These are the activations of a small neural network, seen along a few directions. Each row is one input.
In each table, some parts of the input vary, and every possible input appears once, in random order.
Descriptions start from the smaller parts, as in this example, which fits no table here: one of 6 places along a line, together with either a single point or one of 9 places around a ring or (one of 3 separate values, together with one of 8 places around a ring).
Shared parts are said once, and a part with two or three values counts as separate values.

Other details of the inputs vary at random and push rows far along three fixed directions, the same in every table; ignore that.

A family of inputs:
r1: [  7  20 -27   9   0   3  19   6  18  -4  13]
r2: [  7   4  10  10 -15 -13 -16   4 -21 -11 -10]
r3: [ -8 -22  14 -31  21   7  -9 -12  22 -17  -5]
r4: [  1 -19  14 -15  15   6  -2  -5   3  -2  -3]
r5: [  2 -12  14  16   9  11  -3   1 -23  49  -7]
r6: [  3  19 -27  10  -3   5  16  14  16 -10   8]
r7: [  1 -30  18 -28  32   7  -4 -11  20 -20  -5]
r8: [ -1   9   5   7 -10  -2 -15   4  -9  -7  -7]
r9: [-12 -23   9 -28  23  11 -11  -9  21 -18 -12]
r10: [ -6   7 -20  23  11  18  38  15  -6  62  25]
r11: [  3   5   3  11 -10  -5 -16   6  -4  -8 -12]
r12: [ 11  22 -31   6 -17  -6  30  12   9  -6  19]
r13: [ -5  18 -25   0  -5   1  18  10  17 -13  16]
r14: [ -1  -1   5   0 -23 -12 -12  -1 -19  -3  -9]
r15: [ -9 -19  13 -32  25   5  -9 -19  19 -19  -2]
r16: [ -6   8 -18   6   5  12  26  12  17  22  18]
r17: [ -4   1   4  -3 -15  -8  -5   0 -15  -4  -1]
r18: [ -5  23 -21  14  -4   0  29  10  20  -8  10]
r19: [  0  -3  12   6   0   6 -10   3  -5  16  -5]
r20: [ 11   4   6   7  -6 -12  -8  -6 -13  -5  -2]
r21: [  7  24 -23   6 -10  -8   7  10  16 -37   8]
r22: [  3   3 -28   0  17  13  32  14  20  -3  12]
r23: [ 14  11   2   6 -33 -27 -21  -1 -17 -38 -13]
r24: [ -4 -29  11 -35  26   4  -4 -21  16 -17  -5]
r25: [ 10  27 -29   5 -34 -17  24   7   4 -19  22]
r26: [  2   0   0   0 -15  -8  -7   2 -13  -4  -9]
r27: [-11  -3  12  15   4  13  -9  11 -18  43 -10]
r28: [  7   6   4  -7 -19 -18 -10 -13 -14 -18   0]
r29: [  8  12   5   5 -12 -15 -18  -7  -4 -21  -4]
r30: [-10  -2 -17 -11  25  15  26  -2  29   5  22]
r31: [ -5   5   5   5 -24  -9 -19   1 -13  -2 -10]
r32: [ -5  -8   9  -1   3   4  -4   4 -16  16  -6]
r33: [  9   4  10   3 -15 -13 -14 -10 -22  -6  -3]
r34: [  2   0 -20  -3  31  14  22   3  36  -3  11]
r35: [  9  17   6   0 -27 -22 -24 -13 -11 -33  -4]
r36: [ 13   1   9   9 -13 -15 -15  -7 -16  -5  -9]
r37: [ -5  -6  11  16   4  11  -8   2 -17  52  -8]
r38: [ -9  -7  12  16   0   9  -7   1 -17  52  -3]
r39: [ -7 -14  13  12   2   9  -1  -1 -24  54  -2]
r40: [-12 -22  20 -13  21   6   8  -9   6  -3  -8]
r41: [ -1  -7  10   4   5   5  -5   6 -17  12  -6]
r42: [ -4 -24  16 -24  31  10 -10  -9  26 -19  -6]
Each input here is: one of 2 separate values, together with either a single point or (one of 4 places along a line, together with one of 5 places along a line).
Q: Changing only the choice among 2 separate values turns r1 into r5. The same change can be made to r27. Which row results?
A: r32
Q: Changing only the choice among 2 separate values turns r7 into r42. The same change can be made to r40. Which row results?
A: r18
Q: Change only the choice among 2 separate values in r9. List by row number the other rows that result.
A: r26
Q: Change only the place on the line of 5 in r23. List by row number the other rows that result.
A: r2, r7, r20, r36

A family of inputs:
r43: [  1  37 -33  13 -50 -28 -13  -4  10 -32   1]
r44: [ 19  10  -4  22 -19  -6   1  15 -16  -2 -21]
r45: [ -2  12  -8  20 -20 -13  -4  14 -23  -8 -14]
r46: [ -9   0 -11  10 -15   3   6  -5  -5  48   9]
r47: [  7  -8 -18  -4  24  20  -1   2  44   4   4]
r48: [-20 -17  47   9  -5   0 -31  13 -30  18 -36]
r49: [-18   1  -9 -13   5  15  24   4  11   5  23]
r50: [ 2 16 -8 21  0 19 -8 11 -2 37 -6]
r51: [-13  -9 -14 -18  18  14  19  -5   9   9  21]
r52: [  7 -29  33  -3  -5  -3 -14  -7 -39  32 -26]
r53: [-22  17   3  21  -2  13  -1  26  -6  30   1]
r54: [  0  -4 -18 -20  13  11  16 -12  28  17  12]
r55: [  0  41 -29   9 -42 -25 -13   4 -10 -47   6]
r56: [-11  -1  -5   3   8   7  28  26  22  -7  -7]
r57: [ 19 -13 -20  -4  13  -1  30  12   7   6  10]
r58: [-11 -24  30  -3  -5  -1 -22 -10 -43  29 -10]
r59: [  9   0 -21 -12  17   6  16   6  10   9  23]
r60: [ -4  -5   0   0  24   0  30 -21  13   3  23]
r61: [ 30  52 -10  31 -31 -32   0 -13   0 -50   2]
r62: [  0 -12  22 -41  14   1 -42 -22  11 -60 -20]
r63: [-17   6   1   9 -16  11   9   6  -8  41  12]
r64: [-12 -21  12 -40  -4  -9 -23 -32   6 -29   0]
r65: [  9  18 -23   6 -42 -25  14   0 -21 -26  10]
r66: [  5 -19  30   9   3  11 -51  -2 -16  27 -22]
r67: [-26   1  -4 -10  22  20   6  12  39   0   5]
r68: [  5  -9 -16 -20  23  10  10  -2  23  13  18]
r69: [-15  -2  -7 -11   7  14  31   8   8   0  21]
r70: [ 29  19 -24   7 -33 -28   8   9 -18 -24  10]
r71: [ 26  40 -10  15 -29 -35  14 -20 -10 -29  17]
r72: [-10   1   0   4  41   2  21 -15  31 -17   9]
r73: [  2 -11  -5   5 -13  -5  20   2 -18  15   0]
r74: [ 15   2  -5  18   5   7 -11  18  -9  -1  -1]
r75: [-12  -2  12   0  20   5  34 -16  20  -3  22]
r76: [  7 -24  16 -39   6 -10 -11 -21  -6 -38 -13]
r77: [ -7 -11  -7  -7  -1   7  40  10  11   1   9]
r78: [  2  -7 -12 -19  26  14  24   0   6   6  14]
r79: [  8 -21  11 -40   1 -13 -30 -28  19 -23  -5]
r80: [  8   6  -5  25   6  15   8  22 -16  27 -14]
r81: [  8  21 -10  16 -23   0 -18  -2   3  11 -12]
r82: [-19 -20  35  -6 -21   3 -27 -15 -16  38 -14]
r83: [-20  -3 -20 -13  28  18   5   0  34  -2   7]
r84: [-11   8  -6  11  -2   0  -6  11 -17  -3  -5]
r85: [-12  20  22  40   7   1  13   9   1  28   1]
r86: [ 20 -16  34 -11  24 -16 -33 -32  18 -59 -11]
r87: [ -3 -14  27  -9  -6   2 -30 -17 -27  38 -14]
r88: [  2  22 -12   5 -49 -23  17   6 -16 -33   8]
r89: [ 24  14   7  21  -3 -25   4 -12 -16   9  13]
r90: [-24 -12  48   7  -3   3 -37  12 -31  18 -28]
r91: [  5  12  -5  23   9  17   2  21 -17  27  -7]
r92: [ 18 -34  19 -22  11  -8 -26  -8  12 -54 -25]
r93: [  4   9  -7  -4  -5   2   3  -1 -16  18   9]
r94: [ 12   6  -7  15   2   8 -17  14  -4   3   2]
r95: [-19  13   0  22 -12  10  -4  16  11  40  -6]
r96: [ 12 -16 -15   0  35  20  15  17  23 -10   1]
r97: [ 11 -26  16 -39  13 -11 -22 -16  -2 -38  -1]
r98: [ -8 -16 -18  -8  28  10  30  12  25 -12  -6]
Q: Describe the family of inputs behind these rows.
A: one of 2 separate values, together with one of 4 places along a line, together with either a single point or one of 6 places along a line
Q: Changing only the choice among 2 separate values turns r53 into r49. The same change can be made to r95. Which row results?
A: r82
Q: Changing only the choice among 2 separate values turns r91 into r78. The same change can be made to r50. Which row results?
A: r87
Q: Start at r43 and move only the place on the line of 6, one step at a time. The first step leads to r83. Which rows follow, in order?
A: r55, r84, r45, r98
Q: Change only the place on the line of 6 in r73. List by row number the other rows that result.
A: r46, r51, r58, r64, r65
Q: Which other rows agree with r47 in the choice among 2 separate values and the place on the line of 4? List them by row number.
A: r66, r74, r86, r92, r94, r96
